A small network was shown many inputs. Here are its activations along a few directions, one row for each input.
Each table varies a few parts of the input and shows all the possible inputs, shuffled.
A made-up example of a description, with smaller parts first: values(3) and (point or line(11) or (line(4) and ring(5))).
Shared parts are said once, and a part with two or three values counts as separate values.

Other details of the inputs shift rows strongly along two fixed directions, in all tables alike. That doesn't count.

Rows:
R1: [-44   1   6  25 -25  24   0 -20  57 -16 -41  37  12 -35]
R2: [-36  -5 -10  16  -5  32 -19 -34  66 -21 -16  16  33 -30]
R3: [-10   6  13  48 -15  -7 -20 -44  57   3 -10  16   8 -49]
R4: [ 40  -1   3 -65  93 -17  81  16 -77 -13  14 -54   9  -3]
R5: [ 36  -8  31 -74 104 -13  76  31 -66   0  11 -39  22  32]
R6: [ -9  25  18  31 -23   5 -26 -32  63 -10  -2   3   3 -51]
R7: [-21   6  14  26 -23   3 -13 -37  66  -1  -8   7  -8 -53]
R8: [ 48  -7  36 -45  93 -43  75  34 -73  12 -17 -27  24  34]
R9: [ -9  16  18  45 -22  -5 -23 -33  58  -2  -8   8   8 -52]
R10: [ 42  -1   9 -61  72 -37  87  26 -77  -5 -11 -51  -4  -5]
R11: [-24  15   2  25 -24  13 -23 -19  63 -22 -37  14  32 -30]
R12: [-44  33  10  17 -18 -29 -29 -29  42   2   5  16  22 -36]
R13: [  50  -70 -110   59 -105   44  -74   51  -82   27   18   23  -67  116]
R14: [-21   6   6  22  -4  23 -21 -46  65  -9  17   4   4 -51]
R15: [-51  31   7  -5 -11  -8 -32 -34  47 -10  22   7  18 -36]
R16: [-49  35  39  -7  -9 -14 -36 -13  58   7   6  26  30   1]
R17: [  59  -50  -91   39 -103   59  -83   44  -74   22   70   -6  -98   89]
R18: [ 35   4  19 -57  72 -25  99  30 -87  -7 -10 -32 -11  -8]
R19: [ 70 -12  25 -28  68  -1 104  25 -70 -11 -22 -41 -25 -24]
R20: [ 43   2  39 -73  94 -20  70  40 -69  -4   2 -45  22  31]
R21: [-44  41  11   2 -20 -19 -31 -28  46  -6  10  11  17 -35]
R22: [ 30  -3  47 -67  84 -21  95  46 -75   5 -14 -17   1  28]
R23: [-45  23   5  21 -10 -30 -26 -39  41   6   2  24  21 -33]
R24: [  45  -63 -111   34 -107   69  -83   59  -78   11   38    6  -73  115]
R25: [  39  -71 -111   37 -116   55  -68   60  -75   24   21   13  -86  115]
R26: [-48  26  38   8  -7 -24 -34 -14  54  15   1  30  34   0]
R27: [-60  15  34 -12  -9 -16 -24 -17  62  15   1  31  17  -2]
R28: [-24   6   1  39 -24   2 -21 -20  59 -13 -42  19  37 -30]
Description of these inputs: line(4) and (values(2) or line(5)).
Changing only the line(4) part turns R8 into R13. The same change can be made to R22. Which row results? -> R1
Which other rows does R9 become when the line(5) part takes its other values? List them by row number. -> R3, R6, R14, R17

Rows:
R29: [-15  19  46   0  45 -35  57 -23  23  -7 -45   7  32 -61]
R30: [ 49  -4 -25 -25  42 -26  47  22 -74 -13 -10 -48   8   3]
R31: [  0 -23 -52  19 -55   3 -22  26 -40  12  -7  19 -29  42]
R32: [ 15 -26 -28   4 -41  41 -23  13 -21  12  43   3 -63  29]
R33: [ 16 -18 -28  17 -53  20 -29  35 -25  10  -5  17 -30  56]
R34: [ 62  -8 -13 -18  51 -21  40  22 -66  -8 -10 -44  15  16]
R35: [ -2  31  34  -2  53 -39  38 -36  23 -15 -17 -20  39 -72]
R36: [ 50 -35  -6 -26  62  16  49  25 -51  -7 -10 -32  13  29]
R37: [-28  28  17  33 -39  -3 -50 -41  69   6  25  12 -11 -45]
R38: [  3 -14 -40   9 -62  14 -22  35 -34   6  -4  13 -38  42]
R39: [-40  14   7 -52 -24 -16 -54  38 -42  40  75  26 -27  96]
R40: [ 54 -20  13 -10  41 -24  69  24 -66  15 -16 -18 -25   7]
R41: [ 18 -34 -32   6 -32  51 -38  26 -12   4  24   2 -25  56]
R42: [-53  -1 -13  21 -24  25 -42 -38  68  -8  -2  32  22 -16]
R43: [  5  26  44   0  57 -40  38 -41  30  -5  -8 -22  27 -74]
R44: [-48  22  20  33 -51   2 -31 -22  62   3 -12  41  -6 -33]
R45: [-13   7  41 -16  63  -8  54 -41  36 -11 -11  -9  20 -67]
R46: [ 36 -15 -29  22 -39  20 -54  24 -20   9  27 -11 -16  51]
R47: [-41  16  30  35 -47   1 -30 -28  70  13  -3  39 -18 -35]
R48: [ 28  -6 -40  15 -46  16 -48  22 -27   4  24  -9 -22  44]
R49: [-62  11 -12   3 -41  30 -35 -28  66 -19   2  23   6 -31]
R50: [ 10  16  39   1  62 -28  22 -27  36 -14 -27 -23  65 -44]
R51: [-53  13   5  14 -36  30 -33 -33  67 -10  15  28  -7 -38]
R52: [ 30 -23 -28 -41  48   7  62  22 -66 -18 -12 -34   0   9]
R53: [-36   7  24  36 -39  12 -45 -14  77   3 -22  37  20  -4]
R54: [ 40 -21 -11 -30  52   6  64  16 -67  -8   1 -29 -13   2]
R55: [ 25  -1 -35  19 -50  11 -39  17 -35   9  37  -8 -44  25]
R56: [  0  14  33 -87  85 -57  50  43 -87  32  38 -14  17  68]
R57: [ -3   5  50   4  55 -24  41 -14  38  -7 -55   3  57 -31]
R58: [-49   8  -1  11 -31  36 -42 -28  74 -14   1  26  14 -18]
R59: [ 15  -3 -51   8 -54  11 -41  22 -35  -1  24 -13 -30  31]
R60: [-11  14  40  -3  49 -29  47 -17  31 -13 -59   5  52 -39]
What is each input in this table made of? -> values(2) and (point or (values(3) and line(5)))
Changing only the values(2) part turns R32 into R45. The same change can be made to R49. Which row results? -> R52
Which other rows does R29 become when the line(5) part takes its other values? List them by row number. -> R31, R40, R57, R60
Which other rows does R35 become when the values(3) part takes its other values? List them by row number. -> R29, R54
Which other rows does R57 become when the values(2) part takes its other values? List them by row number. -> R53
